Each row below holds a small network's activations on one input, seen along a few directions.
In each table, some parts of the input vary, and every possible input appears once, in random order.
Descriptions start from the smaller parts, as in this example, which fits no table here: ring(8) and (point or (values(2) and line(4)) or ring(11)).
Shared parts are said once, and a part with two or three values counts as separate values.

Other details of the inputs shift rows strongly along two fixed directions, in all tables alike. That doesn't count.

Table:
r1: [ 61  13  -1 -26   1  23  16  23  34 -17 -20  54 -14  18 -22]
r2: [ 46 -32   2  22  13  16  40  30 -40 -23  -5  19 -16  -3  19]
r3: [ 25 -10  25  25 -15  29  17 -12   5  -9   9  15  24   6  -4]
r4: [ 14 -67  27  25  17   5 -13   1 -66 -51  -3 -14  14  43  27]
r5: [101 -21  36  30 -12  57  14  15  -4 -19 -55  17   0  44   0]
r6: [ 82 -14  11  10  13  75  24  63  28 -15 -11  61   0 -14 -15]
r7: [-57   8 -30 -20  -5  -4  -5   2  21   6  24 -22  -1 -39   3]
r8: [-60  54 -54 -28  10 -70  -3   5  58  33   7  13 -32 -40 -12]
r9: [-46  69 -27 -27   1  -1  -1 -12  54  21  12  17  -6 -20 -35]
r10: [118  -1  26  43   8  73   2  57  57  -5 -16  85  20 -12 -17]
r11: [-45 -32 -16 -17 -24 -11   7 -38 -49 -42  18 -53  -6  20  35]
r12: [ 24  -6  31  22 -14  44  22  -5   4  13 -32  -9  11  14  -8]
r13: [-39 -32  15  14 -16  13   2 -32 -54  17  -6 -85  20 -26  22]
r14: [-33  12 -15 -30 -26 -11  -9 -17 -27  -7  -5 -14 -13  13  -4]
r15: [-82  66 -32 -57  19 -66 -42 -43  31  23  22 -20 -36 -28 -23]
r16: [-42  -1  21  -5 -20  -9  14 -29  -9  22  16 -49  20   1   8]
r17: [-53  29 -11 -23 -21   6   4  -4   7  17   2   3  -6  -6 -23]
r18: [-33  19   4 -32 -20 -47 -10 -38   3  22   6 -46   7   6   3]
r19: [ 16 -52  25  12 -12  58  48   1 -57 -41  12 -12   9  18  16]
r20: [-36 -42  11 -29   7 -21   3 -36 -66 -29  24 -51 -23   3  20]
r21: [ 39 -59  43  29   3  10  -8 -28 -62 -43  14 -18   1  21  33]
r22: [ 73  15  -1  27  16  82   3  55  30 -19  -7  58   0 -13 -10]
r23: [-46 -33  -7  13   0  -3 -11   1 -35  -8  12 -36  44 -13  10]
r24: [-43 -26 -11   7  -1  -4 -12 -14 -23  15  35 -45  33 -17  17]
r25: [-37 -40   6  -5  12 -37 -25 -39 -47  -7  32 -49   2  21  27]
r26: [ 54  -6  16  42   7   9  18  20  -9  18 -45   8 -11  -1   9]
r27: [ 81   9  37  10  19  23 -14  23  43  11 -50  37 -27  20 -23]
r28: [-40  -2 -22   6  -7 -27   6   3 -54   7   0 -17 -22 -17  15]
r29: [ -8  39 -32   5  26 -55 -11  36  52  30 -22  51   7 -13 -26]
r30: [-18  -7  -7   0 -13  35  -5  22 -25   1   3  -5   0 -23   0]
r31: [-56   8 -21 -26  -7 -54 -21 -27  -5  -2  -3 -22  26  16  -8]
r32: [ 27 -25  -7  39  15 -12   9  18 -22   3   9  10   8  10  23]
r33: [-24 -10 -20  25   7  -9  14 -15 -72 -22  18 -35 -13 -14  35]
r34: [ 19  64 -23 -45  28 -25 -31  35 122  18 -14  81 -48  -8 -43]
r35: [  0 -15  -1   7 -11  42  27  11  11 -27   7  13  -2  14   7]
r36: [ 49 -90  52  58 -15  71  25  13 -92 -37  13 -57  33  12  56]
r37: [-23  10  -1 -17 -21 -40 -13 -54  -6   1  13 -24  14   0   2]
r38: [-43   6 -17 -19 -14  -8  -4 -49 -53 -29  19 -48  -4  10  20]
r39: [-32 -22   5  14  -5   7   8  -3 -18 -14   1  -8  40  21  -2]
r40: [-54  77 -34 -40   5 -46 -19  -8 112  70  14  32  13 -15 -54]
r41: [ 56  40  -6  22  16 -24   0  26  61  29 -15  72  -6 -24 -18]
r42: [-15  37  13 -37  13 -56 -32 -13  51  39   1  -7 -20  -7 -17]
r43: [ 56  41   3  14  16 -23   5  45  63  43 -23  50 -12 -13 -14]
r44: [-71  42 -21 -55   2 -56 -40 -20  13  26   5 -11 -39 -17 -27]
r45: [ 97 -13   7  20   5  39  -1  32  31 -19 -16  59  13  52  -4]
Description of these inputs: ring(5) and (values(4) or line(5)).
The inputs of r9 and r38 match in every part but the ring(5) part. If r35 is changed in the same way as r9 into r38, which row does it become?
Answer: r11
Change only the ring(5) part in r17. List by row number the other rows that result.
Answer: r14, r28, r30, r44
Start at r4 and move only the line(5) part, one step at a time. The first step leads to r25. Which rows follow, in order?
Answer: r21, r42, r27
Change only the values(4) part in r6. List by row number the other rows that result.
Answer: r7, r22, r30
